These are the activations of a small network on made-up records, seen along a few directions, one row for each record.
Each row is followed by the record's values for the fields Z, C, K, M.
The largest differences between rows may come from other fields.
(in the rows, 500 means zero)
Strong random noise was added to every row along 8 fixed directions; ignore it. To show where, here is one row again and again, with new noise each time:
[437 565 494 457 477 521 502 496 566 287 528 500 744 352 494 611 309 677
 371 305 452 626 479 323 391]
[410 432 491 407 492 556 355 424 374 567 576 540 411 509 753 428 644 387
 544 643 510 424 374 547 659]
[471 512 578 567 532 450 503 657 687 491 431 599 563 462 453 510 468 572
 436 504 423 513 524 433 383]
[364 497 424 405 512 581 376 445 387 477 601 575 596 400 714 537 522 539
 465 539 494 498 384 449 536]
[557 419 681 413 433 551 419 498 526 491 507 423 295 565 635 290 440 478
 444 585 493 504 322 443 587]
[530 451 607 512 510 344 582 492 520 307 383 371 513 606 492 680 472 486
 521 232 562 528 540 493 475]
[461 695 463 566 366 381 474 681 549 500 484 582 648 330 466 529 600 446
 410 445 415 533 546 485 562]
[510 463 560 393 447 475 548 663 508 451 439 608 605 457 524 597 484 605
 337 353 470 604 352 414 483]
[440 575 569 480 445 554 377 523 517 439 625 482 531 390 522 400 307 606
 439 558 403 530 439 365 441]
[655 451 647 537 478 336 656 575 701 317 185 361 423 624 599 556 587 444
 370 213 653 577 452 482 540]

[419 516 470 348 373 531 386 361 183 480 706 446 498 450 560 488 500 407
 586 498 468 503 435 529 700] => (Z z1; C c1; K k2; M m2)
[488 422 471 423 588 494 528 580 322 472 486 527 541 554 679 743 476 672
 412 383 620 514 318 467 367] => (Z z2; C c1; K k1; M m2)
[479 367 509 402 602 628 556 553 634 528 403 675 520 497 445 476 420 629
 405 510 488 568 417 456 429] => (Z z1; C c2; K k2; M m2)
[411 650 348 577 553 533 395 556 495 576 455 551 437 399 626 446 543 480
 460 614 588 436 487 560 515] => (Z z1; C c2; K k2; M m2)
[455 617 370 473 512 599 429 452 419 423 523 442 547 382 725 491 434 609
 358 477 614 549 374 419 477] => (Z z2; C c2; K k2; M m2)
[426 637 455 687 525 443 446 386 658 432 541 425 596 429 442 449 512 412
 619 559 430 444 752 484 462] => (Z z2; C c2; K k5; M m1)
[610 443 483 481 402 527 644 292 660 418 496 455 678 471 370 458 623 379
 541 409 433 586 653 489 635] => (Z z2; C c1; K k2; M m1)
[433 538 389 487 534 571 465 497 574 514 447 590 524 424 539 489 521 484
 446 520 515 484 493 534 547] => (Z z1; C c2; K k2; M m2)
[449 439 540 544 655 648 412 617 708 663 478 668 381 501 525 318 411 628
 447 798 438 431 436 461 333] => (Z z2; C c2; K k2; M m2)
[596 466 559 490 456 403 526 570 305 587 533 443 390 614 514 554 570 476
 556 505 542 465 431 550 507] => (Z z2; C c1; K k2; M m1)
[530 548 402 409 405 619 500 228 605 272 450 364 598 381 711 384 509 435
 367 347 592 621 428 394 700] => (Z z1; C c2; K k5; M m1)
[604 427 516 459 514 571 491 399 498 516 416 380 264 611 697 354 534 438
 466 553 654 469 357 533 598] => (Z z1; C c2; K k4; M m1)
[585 608 549 620 438 371 556 587 562 508 410 396 407 541 376 459 545 397
 515 457 513 484 615 573 535] => (Z z2; C c2; K k2; M m2)
[469 468 456 621 649 648 420 417 692 649 545 555 406 502 529 298 478 515
 577 835 481 382 576 510 382] => (Z z1; C c1; K k2; M m1)
[519 591 560 478 376 569 484 499 696 424 530 486 536 379 276 321 310 505
 428 489 347 578 561 427 562] => (Z z2; C c2; K k2; M m2)
[448 583 446 565 508 396 541 593 456 441 556 558 771 410 433 734 476 631
 483 375 445 545 579 413 322] => (Z z2; C c1; K k4; M m1)
[544 424 532 557 634 477 547 508 531 482 355 430 353 628 617 528 499 546
 495 474 674 473 456 523 407] => (Z z1; C c1; K k1; M m2)
[463 474 428 626 655 573 522 567 813 626 348 700 525 442 529 392 628 516
 461 691 515 467 575 515 410] => (Z z1; C c1; K k1; M m2)
[529 428 672 464 492 414 471 690 338 597 512 507 316 631 524 504 487 537
 508 549 497 467 367 517 454] => (Z z2; C c1; K k2; M m2)
[465 679 455 575 468 489 434 742 422 634 612 606 538 377 363 493 351 660
 433 615 410 496 483 445 332] => (Z z1; C c2; K k4; M m1)
[503 522 565 601 569 324 598 647 525 398 390 477 592 546 433 724 461 607
 485 300 540 536 575 460 306] => (Z z2; C c1; K k2; M m2)
[487 507 440 377 406 528 500 543 310 565 608 589 566 452 411 561 488 514
 483 469 431 534 429 516 575] => (Z z1; C c2; K k4; M m1)
[578 682 538 563 283 417 518 597 572 503 543 476 581 363 325 370 504 430
 442 482 378 575 579 447 589] => (Z z1; C c1; K k4; M m1)
[546 679 319 462 335 651 439 513 532 648 520 592 543 256 697 201 715 412
 293 699 515 575 367 472 735] => (Z z2; C c2; K k4; M m1)
[464 536 587 437 348 450 352 609 286 649 660 532 342 506 478 395 530 375
 573 649 385 421 416 571 660] => (Z z1; C c1; K k2; M m2)
[503 447 467 454 523 566 520 252 548 374 441 369 434 546 516 444 478 391
 565 418 584 506 561 552 634] => (Z z1; C c2; K k2; M m2)
[474 586 620 685 573 319 419 835 467 647 464 537 339 571 536 534 505 568
 512 641 505 381 483 520 287] => (Z z2; C c1; K k2; M m2)
[549 333 532 431 451 408 595 231 493 393 428 376 487 674 541 567 769 191
 667 333 528 474 604 628 784] => (Z z2; C c2; K k5; M m1)
[529 349 582 405 545 424 607 582 427 480 366 542 458 640 507 643 575 503
 484 343 562 540 420 543 517] => (Z z2; C c2; K k4; M m2)
[563 209 585 319 586 673 592 534 669 525 409 701 588 548 685 476 537 691
 296 526 494 614 231 335 407] => (Z z2; C c1; K k4; M m1)
[453 533 425 603 599 430 559 589 704 431 285 595 628 450 627 623 638 514
 399 385 588 519 536 485 430] => (Z z1; C c1; K k2; M m2)
[572 588 482 640 609 501 499 649 576 572 328 450 310 514 697 392 504 603
 365 604 714 482 395 487 357] => (Z z1; C c1; K k1; M m2)
[542 627 506 479 293 331 521 558 277 470 603 423 576 461 345 632 547 392
 560 334 432 522 560 561 635] => (Z z2; C c1; K k1; M m2)
[483 482 380 520 545 563 554 353 524 492 556 516 644 464 424 569 514 503
 567 495 488 499 624 517 468] => (Z z1; C c1; K k2; M m1)
[459 541 565 508 488 395 524 727 461 526 487 604 554 487 338 611 442 579
 471 430 412 530 516 486 407] => (Z z2; C c2; K k4; M m2)
[459 492 596 380 408 505 437 487 416 395 568 450 445 504 426 492 315 501
 495 396 427 529 433 469 584] => (Z z1; C c2; K k4; M m2)
[491 430 499 346 446 617 505 438 449 473 570 547 546 458 445 479 402 549
 457 462 451 572 416 463 567] => (Z z1; C c1; K k1; M m2)
[488 676 515 525 380 407 387 627 381 511 484 421 362 454 651 418 562 401
 428 507 548 474 403 531 633] => (Z z2; C c2; K k4; M m2)
[591 522 644 640 480 413 550 674 724 576 432 533 477 523 391 378 530 513
 466 599 410 506 569 442 390] => (Z z2; C c1; K k4; M m1)
[619 381 574 446 415 410 663 437 547 482 400 464 453 636 255 524 596 312
 599 344 466 525 614 619 683] => (Z z1; C c2; K k4; M m1)
[438 358 557 482 616 547 474 497 517 580 553 607 492 578 493 499 492 556
 576 635 422 452 498 478 394] => (Z z2; C c2; K k5; M m1)
[345 495 384 463 563 700 370 173 537 402 701 479 619 382 477 426 320 521
 630 604 419 471 613 448 503] => (Z z1; C c1; K k1; M m2)
[645 400 625 309 354 478 564 626 335 530 470 483 368 598 525 518 517 497
 378 383 526 566 249 516 641] => (Z z2; C c1; K k1; M m2)

Which values does each new row have?
[475 643 375 439 354 470 448 396 269 459 568 392 501 422 552 510 597 332
 528 413 550 505 509 596 752] => (Z z2; C c2; K k2; M m2)
[565 490 576 407 305 473 574 478 527 407 609 508 733 418 326 531 469 502
 458 360 319 624 529 390 565] => (Z z2; C c1; K k4; M m1)
[427 330 459 240 482 612 493 344 379 360 510 557 609 484 710 628 523 515
 421 321 546 582 299 459 656] => (Z z1; C c1; K k2; M m2)
[556 283 513 360 492 612 604 311 579 515 460 535 471 594 401 449 588 367
 568 482 480 516 529 597 684] => (Z z1; C c1; K k1; M m2)
[523 539 536 604 563 437 550 624 622 491 393 517 496 514 445 511 444 585
 452 473 524 520 536 450 352] => (Z z1; C c2; K k5; M m1)
[546 496 606 466 416 451 448 482 341 509 587 371 358 587 539 429 483 441
 550 527 489 477 435 499 569] => (Z z2; C c2; K k5; M m1)
[586 439 597 507 527 370 679 759 592 496 281 590 485 588 288 658 465 583
 413 292 529 569 497 531 402] => (Z z1; C c1; K k1; M m2)
[396 603 507 684 597 379 431 493 624 403 423 413 469 519 541 544 502 430
 589 481 527 404 670 534 429] => (Z z2; C c2; K k4; M m2)
[526 643 467 538 377 515 470 358 548 429 525 351 465 419 437 322 485 352
 525 494 494 522 610 523 673] => (Z z1; C c2; K k2; M m2)
[475 378 554 479 633 455 473 395 303 437 507 338 317 717 588 648 416 511
 646 434 626 401 474 576 431] => (Z z2; C c2; K k2; M m2)
[503 595 521 578 484 470 502 734 561 596 534 617 576 420 353 515 430 627
 428 570 388 509 521 451 340] => (Z z2; C c1; K k1; M m2)
[491 583 528 578 547 518 420 456 498 423 558 341 413 500 520 462 290 592
 525 533 545 460 517 454 374] => (Z z2; C c1; K k1; M m2)
[542 508 544 475 488 477 578 392 594 239 366 332 520 518 506 533 365 526
 427 226 598 609 506 424 516] => (Z z1; C c2; K k4; M m2)
[487 517 378 527 536 443 532 378 386 446 456 413 513 547 591 635 615 407
 573 388 630 464 557 587 562] => (Z z1; C c2; K k4; M m1)
[436 389 543 465 633 462 575 517 530 359 400 530 569 582 441 715 371 624
 501 291 532 540 513 463 354] => (Z z1; C c2; K k4; M m2)
[471 612 473 476 391 415 436 639 370 515 495 528 519 424 666 544 633 446
 402 454 522 507 383 509 607] => (Z z2; C c1; K k2; M m2)
[464 306 539 388 617 583 555 508 667 402 334 627 558 540 661 581 497 607
 359 384 553 566 349 422 452] => (Z z1; C c1; K k2; M m2)
[510 644 399 675 554 513 490 519 624 510 514 493 629 374 574 473 507 607
 444 596 532 505 576 406 323] => (Z z2; C c1; K k2; M m1)
[542 390 475 362 429 549 589 403 562 518 380 561 480 525 485 424 725 290
 485 442 506 547 497 619 799] => (Z z2; C c2; K k2; M m2)
[506 584 541 380 394 481 504 592 236 430 619 417 472 479 217 616 143 652
 478 313 460 571 454 489 452] => (Z z1; C c2; K k2; M m2)
[432 466 495 471 495 561 384 266 458 465 616 408 405 525 507 406 458 362
 673 586 470 413 568 562 636] => (Z z1; C c1; K k1; M m2)
